These are the activations of a small neural network, seen along a few directions. Each row is one input.
In each table, some parts of the input vary, and every possible input appears once, in random order.
Descriptions start from the smaller parts, as in this example, which fits no table here: values(2) and (point or line(9) or (line(4) and ring(8))).
Shared parts are said once, and a part with two or three values counts as separate values.
(in the rows, 128 means zero)

Other details of the inputs shift rows strongly along two fixed directions, in all tables alike. That doesn't count.

Table:
r1: [119 117 111 125 162 184 110 155 168 167 102 175 136]
r2: [148 158  90 182  85 178 179 104  82 135 118 118 120]
r3: [125  95  99 135 147 171  95 147 166 164  86 169 161]
r4: [139 159 169  97  84  99 173 116  97  78 154 101  78]
r5: [113  81 109 133 179 179 112 133 161 164  92 156 157]
r6: [119 148 178  92 142  77 135 128 116  93 176  99  90]
r7: [131 162 168 114 138  77 152 117 101  97 181 109  87]
r8: [145 170  73 204  91 140 136 117  90 157 134 123 145]
r9: [123 172 108 155 132 164 137 144 117 155 148 125 117]
r10: [123 102 152  81 116  85  81 149 161 106 123 127 137]
r11: [140 155  84 206 126 140 160  97  80 154 136 121 141]
r12: [149 147  96 174 127 136 139 118 110 146 130 146 137]
r13: [111 118 109 120 157 190 103 164 173 170 103 164 137]
r14: [121  97 176  58 159  93 101 148 176 108 124 155 117]
r15: [126 145 168 102 130  67 132 120 107  87 178  91 100]
r16: [132 143 152 123  95  46 124 113  98  91 162  78 125]
r17: [154 162  78 207 110 131 152 102  86 154 130 138 146]
r18: [142 130 169  91  71  71 150 110 104  63 137  91 102]
r19: [107  85  98 134 143 172  87 146 169 170  79 143 176]
r20: [114  81 117 104 139 214 132 138 167 148  67 155 140]
r21: [149 149 147 127  79  31 119 113  99  86 154 107 125]
r22: [108  79 178  60 169  95 100 138 169 103 126 133 126]
r23: [127 152 163 103 116  70 126 130 110  92 175  88 106]
r24: [149 164  88 202 130 146 161 105  85 152 148 136 127]
r25: [108 101 162  65 137 102  84 157 169 110 127 120 133]
r26: [110  76 190  28 128 126 120 145 178  89  95 135 107]
r27: [147 157  83 208 122 134 159  97  82 154 135 132 141]
r28: [116  91 113 128 184 183 116 137 165 164  99 171 145]
r29: [113  63 108 118 124 194 122 126 166 149  45 149 167]
r30: [130 135 156 121 108  43 129 105  97  87 162  82 120]
r31: [110  85 165  71 141  93  86 145 164 108 124 112 139]
r32: [ 99  97 179  53 163 111  94 159 176 114 129 123 119]
r33: [136 164  88 197 133 157 156 109  83 154 153 111 127]
r34: [153 178  87 192 128 151 160 114  90 152 150 144 121]
r35: [148 147 150 125  53  64 163  92  79  69 137  83 111]
r36: [114 106 121 127 188 187 126 141 164 167 108 174 130]
r37: [117 106 157  69 128  96  84 155 168 108 127 131 129]
r38: [150 182  84 191 114 154 150 124  92 153 149 140 123]
r39: [145 166  95 174  94 186 186 108  83 136 127 120 110]
r40: [109  94 102 127 150 183  89 155 171 168  90 146 164]
Description of these inputs: line(4) and (values(2) or ring(8)).
- Changing only the line(4) part turns r28 into r36. The same change can be made to r20. Which row results? => r26
- Which other rows agree with r30 in the line(4) part? List them by row number. => r8, r11, r16, r17, r19, r21, r27, r29, r35

Table:
r41: [120 102 192  54 156  63 108 137 159  89 147 135 105]
r42: [125  75 188  36  71  96 133 121 151  57  88 106 112]
r43: [147 202 102 178  87 205 219 108  63 133 144 113  79]
r44: [112  77 141  94 130 107  92 132 156 116 102 113 156]
r45: [116  97  66 164 140 214  98 146 164 194  67 162 182]
r46: [137 203  88 207 129 160 171 115  65 154 181 102 107]
r47: [104 104  91 157 198 233 125 142 157 196  98 161 151]
r48: [129  87 106 131 141 158 105 135 163 153  79 170 164]
r49: [131  97 170  65 101  47  81 140 161  84 117 129 137]
r50: [138 210  89 205 119 156 163 125  71 157 181 105 107]
r51: [150 195 166 137 113  40 175  98  62  77 211  87  75]
r52: [122  75 179  68 128  49 106 115 150  79 116 117 136]
r53: [108 120 115 120 162 176 100 160 165 164 117 151 138]
r54: [124  77 148  94 136  97 104 125 158 113  97 146 146]
r55: [152 170 151 148  72  26 156  87  56  70 184  66 107]
r56: [153 214  87 199 115 148 161 126  78 153 177 134 100]
r57: [114  87 138  96 118 107  86 142 160 122 101 117 157]
r58: [122 112  87 151 187 223 121 151 167 193  97 190 145]
- Changing only one part turns r41 into r54. The same change can be made to r46. Which row results? => r44
- What is each input in this table made of? => values(2) and (point or ring(8))

Table:
r59: [122 127 108 148 144 185 144 125 125 153 117 134 127]
r60: [150 155  92 185  72 124 159  99  83 128 116 114 138]
r61: [129 149 124 153 127 134 157 111 104 132 143 120 116]
r62: [131 131  96 159 154 163 124 130 127 157 126 144 146]
r63: [127 124 118 122 136 163 121 143 146 140 119 134 133]
r64: [125 138 105 146 133 179 143 134 129 155 108 145 126]
r65: [127 161 118 155 117 127 133 132 110 138 145 118 127]
r66: [135 143 156 128 125  69 143 112 103 103 160 107 113]
r67: [140 183 100 179 106 134 145 123  93 143 153 124 118]
r68: [124 112 120 126 150 160 132 127 140 135 119 141 131]
r69: [119  89 168  78 153  84 106 132 161 107 116 138 130]
r70: [117 122 118 134 140 153 108 144 144 147 123 131 137]
r71: [148 159 120 163  61  78 158  93  72 100 140  88 129]
r72: [128 126 158 103 132  66 112 125 123  98 156 107 120]
r73: [130 110 120 137 153 145 127 128 139 145 116 152 137]
r74: [144 164 175  98  82  27 121 127 102  68 184  96  93]
r75: [127 142 103 148 131 175 135 137 134 160 112 142 132]
r76: [134  94 104 136 106 148 120 120 135 130  87 130 160]
r77: [145 160  98 183 135 143 157 111  91 141 151 126 124]
r78: [139 168 151 136 109  53 140 112  86  97 178  96 110]
r79: [123  78 128 109 108 124 107 121 146 118  85 119 157]
r80: [122  93 172  65 133 105 113 137 160  97 118 136 117]
r81: [143 187 141 152  93  90 176 102  67 100 176  92  92]
r82: [126 111 141  95 130 135 111 147 158 128 115 141 128]
r83: [127 121 112 134 140 144 111 140 145 150 122 149 139]
r84: [111  95 160  77 143  87  88 144 162 111 131 120 132]
r85: [127 135 100 162 150 156 126 127 129 163 117 150 144]
r86: [121 107 130 106 146 124  99 144 155 130 126 136 139]
r87: [125 138  95 158 141 158 123 133 133 165 119 148 140]
r88: [113 112 145  95 135 133 114 145 157 132 114 128 134]
r89: [111  94 171  62 134 106 106 144 157  99 122 118 118]
r90: [127 120 123 119 132 163 130 141 141 140 111 147 125]
r91: [136 171 160 116  92  69 156 118  87  85 171  90  94]
r92: [127 113 123 128 144 157 134 128 141 139 114 150 129]
r93: [123  94 162  79 146  85  93 140 161 108 125 140 135]
r94: [126 121 103 162 159 165 135 122 124 159 121 137 138]
r95: [142 178 109 172 110 145 172 108  83 133 145 122 105]
r96: [134 154 128 149 122 118 156 109  94 117 157 108 108]
r97: [121 115 124 128 147 154 135 125 142 141 109 147 129]
r98: [119 135  98 159 144 160 125 134 131 167 123 139 144]
r99: [121 106 141  91 137 142 117 144 151 119 116 134 125]
r100: [136  95 107 138 100 145 121 120 137 133  83 140 158]
r101: [118 102 161  73 133  96  86 150 164 102 130 125 130]
r102: [118  92 170  63 138 108 111 136 158  93 123 127 119]
r103: [124 136 103 150 136 181 132 137 131 159 120 129 133]
- Changing only one part turns r97 into r61. The same change can be made to r67. Which row results? => r65
- Changing only one part turns r79 into r71. The same change can be made to r103. Which row results? => r88
- What is each input in this table made of? => ring(5) and (point or ring(8))
- Start at r87 and move only the ring(5) part, one step at a time. The first step leads to r83. Which rows follow, in order? => r86, r84, r98
